Each row below holds a small network's activations on one input, seen along a few directions.
In each table, some parts of the input vary, and every possible input appears once, in random order.
Descriptions start from the smaller parts, as in this example, which fits no table here: one of 8 places around a ring, together with either a single point or one of 11 places along a line or (one of 2 separate values, together with one of 6 places along a line).
Shared parts are said once, and a part with two or three values counts as separate values.
(in the rows, 128 means zero)

Other details of the inputs vary at random and push rows far along three fixed directions, the same in every table; ignore that.

A family of inputs:
r1: [144 136 144 130 124  96  75 135  82 153 143 108]
r2: [113  75  73  91 160 112 141 135 140 165 108 102]
r3: [ 64  96 135 121 114 112 132 122 140  75 108 138]
r4: [175 155 158 126 120 158 138 160 113 199 125 106]
r5: [133 125  95 101 139 159 180 157 168 164 104 129]
r6: [110 128 163 159  94 116 104 119 125  87 122 142]
r7: [101 161 180 166  94 140  98  91  95  58 141 184]
r8: [121 152 125 144  89 144 160 144 101 116 137 111]
r9: [ 92 130 122 142 118 148 151 116 172  62 117 169]
r10: [105  89 129 136 128  81  89 126 120 115 139 106]
r11: [130 125 100  93 145 179 189 155 156 156 116 144]
r12: [ 90 107 123 139 120 135 150 115 162  94 117 158]
r13: [148 131  92 125 164 147 170 130 170 124 124 137]
r14: [ 92 119  95 133 144 135 121 107 163  55 145 146]
r15: [155 119 125 110 144  97 118 138  98 185 114 102]
r16: [111 128 139 139 136  96 105 106 114  87 123 134]
r17: [ 98 105  98 109 146 113 129 119 148  85 139 149]
r18: [110  80 167 104  93  64  86 151  66 192  98  80]
r19: [151 143 112 114 145 133 133 120 140 134 133 129]
r20: [151 172 136 136 117 163 143 137 139 139 119 148]
r21: [114  98 113 116 142  92 105 136 121 145 134 104]
r22: [ 82  37  92 108 139  71 109 128 142 137 123  86]
r23: [148 142 151 145 119 152 140 127 127 158 132 139]
r24: [115 160 108 127 125 180 167 125 166  76 119 189]
r25: [196 191 181 155 112 173 123 136  96 184 145 130]
r26: [170 181 137 140 131 192 164 131 140 161 137 160]
r27: [179 165 116 119 146 146 129 130 115 165 125 123]
r28: [ 97  72  98  96 153  83 141 124 148 127 117 120]
r29: [101  98 128 126 134  82  92 119  99 117 120 115]
r30: [179 116 145 130 121 138 144 155 117 238 123  99]
r31: [143 109 133 127 130  91 102 134 121 152 141 103]
r32: [166 143 132 131 131 124 116 123 128 142 137 117]
r33: [101 156 189 166 100 145 102 101 110  49 145 163]
r34: [ 94  78  97 109 149  93 132 124 158 107 134 124]
r35: [ 73 107 137 147 106 123 129 115 156  42 117 154]
r36: [115  85 136 125 129  69 105 120 122 125 126 108]
r37: [117 106 105 106 137 149 177 152 170 143 108 125]
r38: [121 132  93 119 157 141 150 110 157  95 120 142]
r39: [103  87 128 114 132  69  94 124 114 129 134 108]
r40: [168 226 157 150 123 218 153 133 138  95 145 175]
r41: [110  99 111 102 147 159 181 141 157 153 119 133]
r42: [135 108  82 112 168 133 159 141 162 155 120 114]
r43: [115 102 120 123 138 164 176 136 167 123 128 141]
r44: [149 162 111 120 138 150 118 120 134 108 150 148]
r45: [136 160 156 151 113 110  57 111  88 105 152 119]
r46: [172 207 130 155 147 173 141 113 145  83 143 165]
r47: [140 120  76 111 166 147 160 146 173 144 139 125]
r48: [159 158 130 134 130 134 103 121 128 125 151 126]
r49: [118  69  84 110 161 103 149 142 156 162 113  97]
r50: [152 146 149 130 118 102  72 121  93 144 146 108]
r51: [113 163  86 122 114 175 205 146 132 114 133 128]
r52: [158 143 104 121 159 139 139 141 134 165 126 116]
r53: [103 120 175 163 102 128 110 105 115  79 140 149]
r54: [119 125 144 148 123  97  75 108 100 109 128 108]
r55: [121 123 180 148  91 104  93 134 100 120 121 111]
r56: [135 128 200 141  90  99  73 122  44 172 130 114]
r57: [129 124 125 120  91 111 154 162  77 193 123  68]
r58: [114 112 133 116 132  87 106 115 112 108 129 133]
r59: [181 157 116 107 142 140 129 134 120 174 133 122]
r60: [181 169 138 125 117 164 141 148 113 200 122 140]
r61: [133 122 119 118 130 109  88 129 102 146 139 109]
r62: [150 133 120 120 139 121 124 121 136 138 132 120]
r63: [124 170 176 167 103 166 119 117 129  54 142 163]
r64: [164 196 191 167  88 141  88 119  85 140 134 146]
r65: [128 130 123 138 129 123 106 112 142  89 149 133]
r66: [118 120 163 135 115 128 122 119 102 144 128 130]
r67: [119 140 143 157 125 114  98  95 123  63 131 138]
r68: [ 85  89 110 126 142  95 122  99 142  78 115 127]
r69: [145 119 138 140 114 135 139 139 139 165 120 127]
r70: [ 90 123 118 119  89 110 151 142  77 134 123  97]
r71: [165 161 151 135 109 145 128 152 122 170 117 117]
r72: [159 122 134 117 139  96 117 135 117 174 129 103]
r73: [121 119  90 133 153 145 142 117 166  93 128 133]
r74: [ 63  78 134 112 123 121 139 117 125  92 119 148]
r75: [137 153  97 107 133 181 179 150 163 130 112 159]
r76: [115  92  79 105 161 121 141 129 149 148 114 107]
Description of these inputs: one of 4 places along a line, together with either a single point or one of 8 places around a ring or (one of 2 separate values, together with one of 5 places around a ring).
Q: The inputs of r11 and r40 match in every part but the place on the line of 4. If r70 is changed in the same way as r11 into r40, which row does it become?
A: r51
Q: The inputs of r74 and r41 match in every part but the place on the line of 4. If r59 is changed in the same way as r74 into r41, which row does it become?
A: r19
Q: Which other rows does r63 become when the place on the ring of 8 takes its other values? List them by row number.
A: r6, r30, r35, r43, r53, r55, r69
Q: Which other rows does r16 become when the choice among 2 separate values takes its other values? List them by row number.
A: r38
Q: Start at r30 and move only the place on the line of 4, one step at a time. The first step leads to r23. Which rows follow, in order?
A: r26, r7

A family of inputs:
r77: [119  94 144 124 120  85  73 104  88 141 148  90]
r78: [ 94 130 161 155  99 106 115 112  84  85 109 110]
r79: [135 100 132 109 144 109  87 110  92 167 134 121]
r80: [184 213 132 153 150 189 129 131 129 106 182 147]
r81: [105 130 155 109  92 125 122 139 110 112 139 148]
r82: [137 127 153 141 130 143 150 131 147 145 123 149]
r83: [132 115 132 115 148  90  84 143 104 159 114 122]
r84: [ 93 169 177 187  80 146  76 107  93  64 146 162]
r85: [ 76  47 115 125 135 140 170 124 176  84  97 143]
r86: [138 115 135 126 154  87 106 123  90 161 138 111]
r87: [112 117  70 107 182 126 165 128 179 102 112 156]
r88: [111 105  70  91 170 148 145 115 180 109 107 166]
r89: [ 64  62 134 136 132  99 154 109 166  75 112 154]
r90: [107 139 140 159 109 126 133 116 109 115 119 116]
r91: [ 45  73 107 137 102 109 143 114 148  69 125 159]
r92: [ 74  90  84  84 143 171 190 148 163 106  97 141]
r93: [107 135 154 112  91 117 130 132 109 112 136 144]
r94: [119 104  64 106 154 143 160 118 195  95 134 123]
r95: [139 118 135 101 116 120 147 155  91 197  95  83]
r96: [192 150  98 116 143 125 127 138 147 181 115 100]
r97: [155 120 116 117 142 120 104 167 131 169 145  86]
r98: [158 147 110 144 115 150 172 143 139 155 134 138]
r99: [124  99  65 103 136 151 222 147 187 133 124 152]
r100: [145 158 129  91 122 173 163 161 125 161 127 138]
r101: [150 117 112 125 119 139 150 161 116 247 115  89]
r102: [ 91 126 148 135 110 145 119 134  98 111 110 119]
r103: [179 217 136 157 150 145 116 118 127  86 140 168]
r104: [ 15  59 107 130 120 120 137 114 144  71 106 135]
r105: [184 220 150 136 105 177 165 136 127 108 154 167]
r106: [149 194 149 165 122 145  85 124 125  60 167 138]
r107: [178 166 110 136 161 152 152 137 138 137 167 117]
r108: [175 167 100 117 142 166 115 136 160 143 124 139]
r109: [163 134 131  86 119 127 166 166 103 223 112  93]
r110: [131 102 135 121 142 103  92 144 100 158 157  92]
r111: [181 201 136 152 146 163 121  86 116  94 158 167]
r112: [125 110 144 140 120  67  74 135 102 125 142  78]
r113: [ 85  93 185 148 108 112  90 121 118 102 125 153]
r114: [ 92  88  95 124 134  97 122  99 164  59 135 117]
r115: [174 198 135 153 133 173 115  95 125  88 174 145]
r116: [173 122 153 115 134 124 156 148 151 223 115  97]
r117: [ 62  60 118 119 143 130 168 122 184  98 111 163]
r118: [137 147 125 128 138 112  98  95 123 106 116 147]
r119: [120 191 188 166  86 134 102 104  76  43 125 148]
r120: [131 104 136 118 154  99  93 134  89 166 140 119]
r121: [128  96 147 122  86  79 118 144  87 184 124 103]
r122: [137 122  67 110 194 147 192 126 172 123 139 151]
r123: [121 104 141 149 102  91 120 133  95 180 118  90]
r124: [129  60 173 132 109 112 103 148 101 175 101  96]
r125: [124 121  66 118 167 122 164 140 194  91 117 135]
r126: [139 108 165 161 112 128 132 121 124 103 110 126]
r127: [177 172  98 121 141 159 122 130 160 142 122 134]
r128: [ 80  85  92 116 134 114 115 102 170  59 136 126]
r129: [154 187 150 155 136 147  96  76 103  77 156 167]
r130: [158 150 153 126 134 159 162 133 171 170 124 134]
r131: [ 86  94 163 149  92  75  93 121  69 161 106  77]
r132: [185 173 108 133 150 168 147 112 143 130 164 127]
r133: [ 92 131 147 138 109 137 128 126  97 111 107 114]
r134: [ 79 117 153 168  90 100 102 107  99 101 126 126]
r135: [155 127 127  89 124 145 157 170  96 228  95  83]
r136: [152 126 127 120 138  85  96 108 109 151 110 116]
r137: [144 213 165 132 100 179 140 128 108  88 141 168]
r138: [ 59  68 128 108 140 127 165 114 201  97 112 152]
r139: [136 122 124 126 134  84  86 149 122 148 117  99]
r140: [137 105 131 113 143 101  94 102  92 167 132 117]
r141: [172 164 110 132 160 157 148 138 137 142 167 118]
r142: [169 210 134 155 135 164  92 141 141  83 145 159]
r143: [141 124  61 115 172 148 184 148 199 108 142 119]
r144: [191 162 102 119 139 136 118 136 145 176 117 109]
r145: [ 41  77  88 123 132 139 171 119 160  97 104 132]
r146: [169 175 108 122 167 149 133 142 140 147 124 151]
r147: [158 128 112 102 148 114 106 122 121 182 106 122]
r148: [161 222 160 141  95 177 150 126 122  83 156 179]
r149: [156 148 108 140 112 156 168 146 139 169 135 138]
r150: [160  82 151 132 121 123 143 149 119 197  97  90]
r151: [108  89  62  88 135 172 207 161 189 142 127 162]
r152: [119 143 139 151 124  83  77 122 122  78 126 124]
r153: [171 137 131  93 121 124 169 163 106 211 113  95]
r154: [ 92  96 168 137  94  77  97 127  59 152  97  72]
r155: [ 91  72 201 122 101  77  76 128 111 162 116 104]
r156: [150 103 114 105 143 131 108 129 117 179 150  96]
r157: [104 165 176 180  70 138  77 113  91  61 152 173]
r158: [ 70  70  93 112 133 111 105 108 167  58 135 128]
r159: [ 90 112 160 140  74  94 100 121  93  98 135 144]
r160: [107 125 147 141 145  97  88 104  93  94 146 144]
Q: The inputs of r127 and r144 match in every part but one. If r77 is changed in the same way as r127 into r144, which row does it become?
A: r115
Q: The inputs of r126 and r85 match in every part but one. If r78 is changed in the same way as r126 into r85, which row does it become?
A: r133
Q: The inputs of r135 and r92 match in every part but one. If r80 is changed in the same way as r135 into r92, which row does it become?
A: r110
Q: What is each input in this table made of?
A: one of 4 places along a line, together with either one of 3 separate values or one of 8 places around a ring or (one of 2 separate values, together with one of 5 places around a ring)
Q: Start at r120 and move only the place on the ring of 5, one step at a time. The first step leads to r110. Which rows follow, in order?
A: r97, r142, r83
Q: Which other rows does r89 become when the place on the line of 4 takes its other values? List them by row number.
A: r82, r113, r117
Q: Which other rows does r142 become when the choice among 2 separate values takes its other values? List them by row number.
A: r108
Q: Which other rows does r82 become when the choice among 3 separate values takes its other values? List them by row number.
A: r130, r150
